A small network was shown many inputs. Here are its activations along a few directions, one row for each input.
In each table, some parts of the input vary, and every possible input appears once, in random order.
Descriptions start from the smaller parts, as in this example, which fits no table here: one of 5 places around a ring, together with either a single point or one of 9 places around a ring or (one of 2 separate values, together with one of 6 places along a line).
Shared parts are said once, and a part with two or three values counts as separate values.
(in the rows, 128 means zero)

Other details of the inputs vary at random and push rows far along two fixed directions, the same in every table; ignore that.

A family of inputs:
R1: [ 98 185 111  86 155  74 143 116  91 140  88]
R2: [128  90 178 162 142 116  36  92 156 138 138]
R3: [121 123 114 127 136 124 167 132 116 122 138]
R4: [125 179  96 111 121 120 147 145 109 133  98]
R5: [164  44 187 162 112 177  85 142 166 156 187]
R6: [124 112 129 153 118 151 129 132 125 115 140]
R7: [ 99 179  87 105 176  51 113  74 101  98  98]
R8: [115 159  49 106 112 147 233 174  87  71 111]
R9: [159  83 115 136  91 224 199 185 145 105 155]
R10: [130 168  99  87  94 166 210 165 101 119 116]
R11: [114 135 184 127 157  94  37  75 141 167 103]
R12: [162  76 188 152  96 175  67 132 177 180 136]
R13: [156  71 125 150  74 230 221 204 134 120 175]
R14: [140 160  75  93  89 157 199 170 117 120  98]
R15: [159  93 152 130  92 173 136 172 149 171 135]
R16: [ 98 171  79 106 161  64 134 108  91  89  91]
R17: [127  90 177 165 152 125  53  80 157 145 142]
R18: [149  67 192 177 111 173  92 126 170 149 170]
R19: [119 102 176 151 149  94  59  96 146 144 147]
R20: [128 138  95 118 132 121 137 120 115 100 127]
R21: [124 109 174 154 146  92  54  85 140 139 139]
R22: [ 97 155 136 135 191  40  59  49 128 123  99]
R23: [122  87 180 159 150  98  53 102 143 153 146]
R24: [140 113 173 129 145  96  44 105 162 170  96]
R25: [152 105 149 111 101 196 142 170 147 142 121]
R26: [154  54 183 179 105 201  91 139 179 140 167]
R27: [137 136 135 112 111 124 130 141 140 159 118]
R28: [125 120 117 137 116 145 132 130 118 109 137]
R29: [121  97 172 169 142 132  72  96 152 137 140]
R30: [ 86 160 134 135 180  31  81  73 114 125 111]
R31: [ 95 182  81  93 161  47 144  94  90 103 115]
R32: [160 122 151 138  88 176 131 171 149 157 140]
R33: [117 129 134 136 160  93  75  78 128 125 129]
R34: [107 142 115 131 140 104 153 122 118 117 131]
R35: [141 120 178 140 144 111  41 124 163 169 107]
R36: [130 179  94 106 119 122 149 153 116 129  95]
R37: [ 98 194  65 101 151  74 193 106  82  89 104]
R38: [119 161  62  93 123 126 216 146  94  93 138]
R39: [162  66 185 157 111 164  74 117 165 145 178]
R40: [161 126 117 119  68 212 201 214 138 144 149]
R41: [122 163 116  94 125 132 144 129 119 129  95]
R42: [124 141  81 105 132 124 192 143  96 105 138]
R43: [162  86 109 126  89 209 178 181 137 101 158]
R44: [114 142  73 118 113 141 224 170  86  98 132]
R45: [130 133 175 139 151  87  54 120 144 181 115]
R46: [146  88 141 156  87 193 162 163 138 122 163]
R47: [108 153 136 125 178  44  71  55 119 125 119]
R48: [165 119 114 115  60 204 200 190 137 139 136]
R49: [113 153 159 107 142 100  97 110 132 159 110]
R50: [112 179  38  93 119 123 213 140  74  74 117]
R51: [ 97 174  77 111 161  79 165 115  95  86  91]
R52: [133 117 119 121 144 124 118 117 132 112 128]
R53: [144  80 145 162  97 190 124 153 152 121 158]
R54: [ 78 199  85 100 187  18 139  72  88 107  97]
Description of these inputs: one of 6 places along a line, together with either one of 3 separate values or one of 6 places around a ring.
Question: The inputs of R40 and R35 match in every part but the place on the line of 6. If R31 is changed in the same way as R40 into R35, which row does it become?
Answer: R43
Question: Which other rows agree with R39 in the place on the line of 6? List them by row number.
Answer: R10, R18, R21, R32, R37, R46, R47, R48
Question: Which other rows does R41 become when the choice among 3 separate values takes its other values? List them by row number.
Answer: R14, R36

A family of inputs:
R55: [129  45 182 163 138 203 164 130 149 120 197]
R56: [100 153 178 164 164  78  19  74 156 149  87]
R57: [159  98 138 152  94 199 114 150 153 126 109]
R58: [133 106 162 137 100 148 146 174 131 161 146]
R59: [148  94 166 129 104 150 131 154 139 179 166]
R60: [ 85 187  22 133 143  54 235 106  59  48 136]
R61: [141 145  50  73 101 143 230 188 108  97 116]
R62: [133 160 153 103 178  57  32  41 135 147 100]
R63: [ 96 159 169 119 165  63  48  51 132 174 104]
R64: [107 192  48 113 117 125 232 196  90 104 104]
R65: [158  34 134 170  99 221 106 142 152  79 197]
R66: [124 130 164 137  95 170 139 148 129 146 128]
R67: [117 204  50  56 151  55 193 123  76 113 104]
R68: [175  69 159 126  84 222 107 157 177 125 145]
R69: [115 143 146 145 185  32  24  85 133 154  82]
Question: What is each input in this table made of?
Answer: either one of 3 separate values or (one of 2 separate values, together with one of 6 places around a ring)
Question: Which other rows does R58 become when the choice among 2 separate values takes its other values? List them by row number.
Answer: R66
Question: Which other rows does R63 become when the place on the ring of 6 takes its other values? List them by row number.
Answer: R56, R57, R62, R66, R68
Question: List by row number the other inputs of the same sort as R65.
Answer: R55, R60
